A small network was shown many inputs. Here are its activations along a few directions, one row for each input.
In each table, some parts of the input vary, and every possible input appears once, in random order.
A made-up example of a description, with smaller parts first: one of 5 places around a ring, together with either a single point or one of 9 places along a line or (one of 2 separate values, together with one of 6 places along a line).
Shared parts are said once, and a part with two or three values counts as separate values.
In the rows, 128 means zero.

Other details of the inputs shift rows strongly along two fixed directions, in all tables alike. That doesn't count.

Table:
x1: [138 135  80 103 199 111 139  52  99 142 182 106]
x2: [126 147 122 142 172 102  89 112 125 130 127 109]
x3: [139 132 152 103  80 124 142 192 143 115  77 153]
x4: [ 62 119 170 165 142 103  75 117 128 101 128 125]
x5: [165 135 129  98  69 109 135 223 151 118  62 135]
x6: [170 139 116  86  81  92 104 221 148 131  79 122]
x7: [ 91 111 137 155 113 126  36 122 107  94 142  75]
x8: [ 96 108 122 176  60 118 107 136 138  91 131 148]
x9: [148 137 170  94  77 178 125 217 138 134  58 118]
x10: [115 117 123  63 173 197 152  74  91 145 174 137]
x11: [171 167 136 138 132 103 124 187 152 145  65  91]
x12: [ 59 112 175 151 130 114  83 119 122  98 125 146]
x13: [130  95  59 133 147 139 162  34 112 123 206 148]
x14: [139 116  93  87 188 158 126  62  84 142 195  87]
x15: [ 80 119 161 202 114 124 114 115 141 111 131 133]
x16: [174 176 142 116 135  95 105 212 152 157  63 102]
x17: [ 53 106 174 148 112 113  75 115 124  89 132 154]
x18: [139 148 182  96 117 121 129 217 145 150  63 150]
x19: [166 114  65  81 153 125 175  85 117 131 161 126]
x20: [ 65 115 152 172  65 127 120 106 130  90 144 148]
x21: [179 126 115  27 177 201 158 145 108 170 125 164]
x22: [140 134 127  80 212 135 175  95 114 164 154 142]
x23: [113 121 141 160  94 133  77 139 117 100 120  53]
x24: [107 139 144 163 157 113 129 100 134 117 129  95]
x25: [ 80 122 176 170  77 134 131 129 139 112 123 150]
x26: [116 117 105 192  79 102  90 118 141 106 134 108]
x27: [ 72 121 158 126  87 108  95 139 124  92 126 148]
x28: [100 140 144 188 138 122 135  93 135 125 149 108]
x29: [ 62 112 172 199  97 135 114 106 133 104 134 151]
x30: [145 127 143 129  71 138 142 193 150 126  89 181]
x31: [177 157 149 152 118 126 138 212 169 158  65 136]
x32: [ 92 104 134 113 170 151 179  34 104 116 178 153]
x33: [166 116  90  53 155 126 146 143 120 135 131 172]
x34: [ 69 126 177 183 120 108 107 120 136  99 114 102]
x35: [160 119  91 113 164 177 163  70  98 153 190  95]
x36: [191 165 129 153 117 120 128 207 165 162  64 123]
x37: [100 131 126 161 123  82  54 123 124 101 123  97]
x38: [104 105  84  83 168 128 152  44  95 113 203 148]
x39: [101 120 116 175  85  83  80 113 133  86 126  76]
x40: [168 119  68  80 177 110 125  90 114 142 158 128]
x41: [ 69 108 160 180  66 182  90 122 123  98 135 128]
x42: [222 145 123  36 140 222 216 185 126 197  99 162]
x43: [120 139 116 112 220 125 153  55 110 146 179 119]
x44: [138 143 178  90 100 121 125 217 148 142  67 159]
x45: [101 109 113 134  91  86  60 140 129  88 129 121]
x46: [177 156 140  94 171 114 125 195 149 160  77 137]
x47: [100 120 125 152 181 147 183  40 114 141 190 134]
x48: [181 138 110 120  59 111 137 214 160 140  82 127]
x49: [ 92 125 118 157  94  75  59 120 127  96 137  86]
x50: [111 130 115 204 101 103  91 109 135 110 134 102]
x51: [167 146  91 134 146 123 160 110 128 156 142 110]
x52: [198 171 121 129 139 124 160 184 155 176  85 114]
x53: [139 127 148  95 165 149 187 122 124 148 115 151]
x54: [200 127 119  69 163 179 222 143 135 182 119 207]
x55: [ 85 107 136 111 126 121 102 108 118  95 145 168]
x56: [157 132  77 114 189 121 164  54 108 138 165  96]
x57: [207 145 133  61 166 171 234 167 135 200 101 183]
x58: [129 124  93 163 103 108 124  95 131 123 156 102]
x59: [100 111 134 201  81 145  69 122 122 102 144  81]
x60: [119 107  81 116 139 144 183  48 106 124 197 152]
Each input here is: one of 5 places along a line, together with either one of 2 separate values or one of 10 places around a ring.
Question: The inputs of x40 and x26 match in every part but the place on the line of 5. If x2 is changed in the same way as x40 into x26, which row does it become?
Answer: x36
Question: The inputs of x19 and x48 match in every part but the place on the line of 5. If x39 is changed in the same way as x19 into x48, which row does it become?
Answer: x58
Question: Which other rows does x20 become when the place on the line of 5 takes its other values? List them by row number.
Answer: x3, x27, x30, x55
Question: List by row number the other rows that have the place on the line of 5 in common with x38.
Answer: x1, x6, x10, x14, x16, x18, x22, x27, x43, x44, x49
Question: Which other rows does x42 become when the choice among 2 separate values takes its other values? List them by row number.
Answer: x35
Question: Which other rows does x9 become when the choice among 2 separate values takes its other values? List them by row number.
Answer: x23
